These are the activations of a small neural network, seen along a few directions. Each row is one input.
Each table varies a few parts of the input and shows all the possible inputs, shuffled.
A made-up example of a description, with smaller parts first: one of 5 places around a ring, together with either a single point or one of 11 places along a line or (one of 3 separate values, together with one of 6 places along a line).
Shared parts are said once, and a part with two or three values counts as separate values.
(in the rows, 128 means zero)

Other details of the inputs shift rows strongly along two fixed directions, in all tables alike. That doesn't count.
To show where, the next rows are all for the same input, with only those details redrawn:
[108 161 126 147 132 137 119 113 143 103 135  54 164 127]
[101 123 123 114 128 130 172 115 146 149 125 147 108 143]
[120 149 144 117 111 135 169 111 148 154 149 139 108 154]
[ 82 100  87 123 157 127 145 112 138 118  98 111 138 121]
[102 119 121 111 131 130 168 111 143 153 123 145 104 141]
[135 172 170 113  88 139 178 111 154 168 175 152  97 168]
[ 90 122 102 136 149 131 132 114 143 107 113  84 149 123]

Table:
x1: [178 164 186 139  86 161 108 143 116 122 171 120 127 137]
x2: [154 200 148 148 118 143 114 133 145 128 176  64 171 127]
x3: [151 122 114 125 129 136 152 136 138 150 141 172  87 126]
x4: [164 178 176 151 116  84  96 114 112 120 145 176 104 148]
x5: [169 180 175 130  92 164 125 128 116 100 177 118 103 135]
x6: [174 133 142 127 113 137 140 158 126 146 147 155 101 120]
x7: [161  90 114 123 131 124 141 147 142 158 125 170 114 127]
x8: [165 204 186 149 103  76  98 112 115 130 155 130 163 152]
x9: [ 84  69 101 122 137 126 125 123 117 131  92 109 152 132]
x10: [111 121  92 124 159 131 111 147 127 124 123  93 142  88]
x11: [112  97 127 108 119 123 166 125 148 166 123 158 130 152]
x12: [108 103 107 122 133 135 106 145 113 114 106  94 162 103]
x13: [149 135 113 130 136 139 154 133 139 128 149 152  86 127]
x14: [155  89 108 134 140 127 111 163 127 124 116 135 133  96]
x15: [105 143 102 160 174  79  76 110 105  51 102 133 122 113]
x16: [126 190 167 142 102 156  98 110 125  88 161  27 170 149]
x17: [162 148 172 118  89 162 147 139 114 145 164 177  84 142]
x18: [142 116 150 100  87 129 143 152 119 173 141 155 123 141]
x19: [146 146 108 159 146 146  90 149 117  88 132  78 144  88]
x20: [132  91 105 105 134 116 133 161 134 158 121 139 136 106]
x21: [183 155 191 140  83 155  98 149 117 126 155 113 142 132]
x22: [ 89 123  96 135 154 132 122 110 142 103 107  78 155 119]
x23: [128 112 145 109 115 150 150 107 115 127 130 160  78 151]
x24: [ 93 134 102 134 172  72 115 108 101 108  89 163 133 119]
x25: [123 142 139  91 103 141 169 135 121 146 142 161  86 139]
x26: [ 94 101  65 114 164 119 152 128 138 132 103 132 117  98]
x27: [172 134 139 129 115 137 147 145 142 153 150 158 108 135]
x28: [125 102 120 129 125 140 150 125 140 140 116 165  99 137]
x29: [113 169 128 124 152  76 137 106 109 112 117 175 105 140]
x30: [143 130 128 102 116 125 146 156 133 161 142 140 123 116]
x31: [ 97 142 140 148 125 149 100 118 119 106 127  51 177 135]
x32: [111 149 119 138 131 150  87 136 111 101 128  58 171 107]
x33: [156 103 145 125 111 133 138 133 141 159 114 157 120 150]
x34: [140 101 164 116 103 149 131 123 119 147 133 160 102 156]
x35: [ 90 107  95 143 157 134 114 118 139 109 106  76 179 117]
x36: [105  96  90 133 156 139 127 114 137  99  95 125 111 115]
x37: [115  65  79 110 158 110 135 144 144 150 101 139 153 103]
x38: [105 110 100 145 178  75 101 106  98  96  84 187 101 108]
x39: [127 139 133 120 140  68 135 108 109 147 108 200 112 139]
x40: [125 167 106 134 143 136 108 142 126  91 144  57 155  93]
x41: [120  98 117 149 161  63  76 118 107 100  77 172 130 105]
x42: [135 114  96 114 135 133 152 141 124 115 128 166  78  99]
x43: [136 133 166 135  88 137 111 130 125 142 147  79 168 163]
x44: [164 150 191 162  96 157  63 131 118 100 151  46 181 145]
x45: [108  78  77 109 165 116 140 139 143 143 100 139 144 103]
x46: [115  89 118 122 123 117 136 125 144 153 112 119 162 132]
x47: [124  97 109 147 140 138 105 128 135 110  98 106 154 121]
x48: [128 112 157 119 110 157 137 116 115 142 129 161  93 153]
Question: The inputs of x34 and x48 match in every part but one. If x30 is changed in the same way as x34 into x48, which row does it become?
Answer: x10
Question: The inputs of x1 and x17 match in every part but one. If x45 is changed in the same way as x1 into x17, which row does it become?
Answer: x2
Question: What is each input in this table made of?
Answer: one of 2 separate values, together with one of 4 places along a line, together with either a single point or one of 5 places around a ring
Question: List by row number the other rows that have the place on the line of 4 and the choice among 2 separate values in common with x41.
Answer: x7, x14, x21, x33, x44
Question: Change only the choice among 2 separate values in x41. List by row number the other rows that result.
Answer: x8
Question: Change only the choice among 2 separate values in x3. List by row number the other rows that result.
Answer: x2
